A small network was trained on made-up records. Each row is its average activation on records with the value named, seen along a few directions.
Related values have similar rows: they may be neighbours, one step apart, or belong to one group.
In the rows, zero is written as 500.
Random noise pushes rows far along 17 fixed directions. That doesn't count. These rows show it; they differ only by the noise:
[772 313 602 323 594 329 435 480 216 676 413 490 746 620 595 495 435 232
 473 489 517 716 552 646 461 335 444 648 485 534 418 637 384]
[257 643 437 490 383 654 424 449 501 476 219 625 526 466 446 607 636 363
 476 769 496 330 557 444 399 401 352 400 608 502 329 264 352]
[458 732 585 784 479 628 309 204 894 654 627 458 524 544 466 323 616 592
 500 518 393 481 621 497 424 156 552 331 463 596 394 539 575]
[307 615 539 506 348 415 769 464 647 437 418 462 458 486 276 412 649 502
 300 706 597 254 205 652 597 673 406 381 403 412 525 441 736]
[432 459 539 405 315 437 626 833 409 337 568 312 468 578 586 711 464 413
 497 373 259 608 468 471 352 866 594 579 484 445 651 491 435]
[310 777 472 468 493 343 527 435 645 773 526 378 409 456 533 474 506 454
 490 608 286 425 636 397 463 566 661 493 483 476 569 387 608]
[642 552 405 353 527 655 591 722 535 692 415 400 381 430 669 243 378 424
 643 480 519 598 571 425 792 592 614 521 513 338 623 282 392]
[504 400 394 494 548 411 357 458 500 656 414 604 504 493 471 546 565 649
 489 512 604 466 670 458 457 337 431 586 479 610 582 455 552]
[576 566 555 332 567 250 737 493 235 483 199 555 682 432 642 516 381 573
 474 503 554 456 578 546 521 504 576 483 397 631 723 450 504]
[827 437 745 426 340 386 441 546 328 526 397 674 752 829 461 378 707 556
 509 526 579 662 614 587 518 494 496 433 540 687 297 507 479]
[409  12 571 431 825 405 479 295 393 595 578 449 332 212 486 428 354 454
 573 145 629 592 273 500 483 251 430 474 568 392 797 927 486]
[751 268 580 338 867 693 424 408 478 535 521 372 468 617 674 382 520 693
 477 437 543 579 603 498 651 353 329 576 521 593 407 505 357]
[554 597 865 489 567 456 474 397 508 592 581 491 460 671 484 381 664 646
 421 484 499 547 703 328 562 379 389 559 566 460 328 606 388]
[372 399 468 564 660 642 548 598 423 549 546 642 463 420 548 501 428 705
 489 265 428 473 631 435 360 649 616 494 600 444 493 513 451]
[782 290 670 287 433 711 351 418 508 497 417 439 618 625 667 245 774 656
 759 330 334 758 433 578 596 579 639 110 663 812 551 383 504]
[374 336 393 541 654 340 626 408 498 488 522 401 455 418 472 588 355 542
 416 370 458 497 324 619 384 695 464 492 481 352 696 592 780]
[347 599 503 380 671 696 435 435 609 417 444 258 380 526 596 691 600 516
 328 693 377 343 606 338 476 403 221 642 477 489 399 349 321]
[480 397 551 468 723 487 511 582 522 680 553 425 415 565 503 409 459 504
 362 289 332 549 532 342 324 668 594 457 530 323 525 613 607]
[473 671 364 368 615 653 372 474 465 338 318 260 501 348 618 761 407 132
 414 525 345 533 443 188 467 557 336 578 489 200 498 396 488]


Values of E:
e9: [409 616 233 697 227 164 525 573 548 629 444 551 351 496 528 591 208 403
 810 725 702 583 711 619 625 369 479 680 504 413 701 322 475]
e5: [430 578 540 579 374 404 507 460 530 592 572 690 295 429 451 341 456 599
 762 555 637 474 544 415 616 466 704 386 614 586 569 475 424]
e2: [567 426 221 529 628 442 596 855 579 422 556 381 263 530 576 545 161 505
 497 501 561 445 536 434 489 485 566 635 322 489 723 500 427]
e10: [618 378 385 560 623 323 613 547 580 490 399 481 442 557 459 364 319 506
 512 470 638 459 396 538 528 421 564 341 375 514 697 610 666]
e4: [292 395 607 486 554 312 603 334 464 845 770 526 486 464 358 407 623 614
 357 493 409 466 428 734 442 673 502 636 602 411 424 605 718]
e7: [510 546 537 339 588 433 526 459 489 707 491 511 351 577 422 261 535 309
 541 606 431 510 416 362 598 713 634 286 648 383 298 487 610]
e6: [705 874 350 399 612 446 497 497 455 830 210 421 749 394 668 384 337 302
 408 628 432 585 655 456 554 401 548 610 358 285 673 226 610]
e3: [592 450 400 720 626 603 423 660 599 470 709 631 427 454 453 426 367 680
 548 245 580 536 530 385 479 460 648 503 451 435 604 650 533]
e8: [810 321 215 411 480 734 414 651 395 490 389 558 742 598 581 517 549 510
 399 525 478 604 421 705 493 780 444 574 497 516 405 237 667]
e1: [432 521 352 386 513 520 638 680 558 437 592 264 440 381 605 639 405 470
 359 501 330 384 387 515 441 698 642 660 303 543 736 467 522]
The values of E form a star with 3 arms.
Question: What is the length, in steps, of the shortest route from e2 to e10?
Answer: 4
Question: Which values are neighbours of e8? Give them in the order they are listed.
Answer: e4, e1
Question: Which values are neighbours of e3? Give them in the order they are listed.
Answer: e6

Values of D:
d1: [287 486 542 484 358 485 561 476 497 685 494 478 664 405 330 526 662 238
 252 538 404 436 269 701 331 595 461 538 457 329 471 558 627]
d3: [369 222 348 511 531 468 572 635 482 325 621 654 256 475 440 585 442 853
 621 513 731 304 509 584 532 510 534 560 482 792 624 521 387]
d9: [524 293 448 415 491 412 661 735 532 513 679 433 373 671 502 468 455 632
 526 712 657 352 521 822 620 349 493 689 343 863 514 511 225]
d7: [563 584 323 605 702 863 375 301 597 292 545 563 613 401 554 573 504 649
 514 599 587 342 510 587 616 264 392 501 446 700 262 403 418]
d8: [668 326 417 620 832 683 497 434 594 414 530 483 287 639 604 340 282 678
 644 391 623 594 564 428 669 565 425 384 630 346 372 475 527]
d6: [450 438 635 369 374 310 365 496 323 620 612 446 392 711 543 679 559 317
 587 730 422 659 692 497 475 481 292 795 706 486 269 472 254]
d4: [622 704 705 470 749 310 649 348 338 288 318 546 517 725 707 479 289 652
 568 532 372 479 699 314 361 550 687 199 559 725 403 501 443]
d2: [412 460 306 387 429 626 408 511 569 672 342 375 685 311 564 564 613 322
 387 455 279 478 430 586 334 485 570 465 400 548 664 399 614]
d5: [531 218 315 494 809 247 508 433 624 720 562 401 433 623 442 508 377 589
 314 612 588 345 481 715 353 283 468 615 285 715 629 640 635]
d10: [390 442 603 469 435 113 575 405 382 372 373 371 481 477 547 700 426 539
 592 417 444 641 457 515 381 498 376 458 528 474 888 586 602]
The values of D form a star with 3 arms.
Question: Which values are neighbours of d6? Give them in the order they are listed.
Answer: d4
Question: Which values are neighbours of d10? Give them in the order they are listed.
Answer: d7
Question: Which values are neighbours of d5? Give them in the order they are listed.
Answer: d1, d3, d9
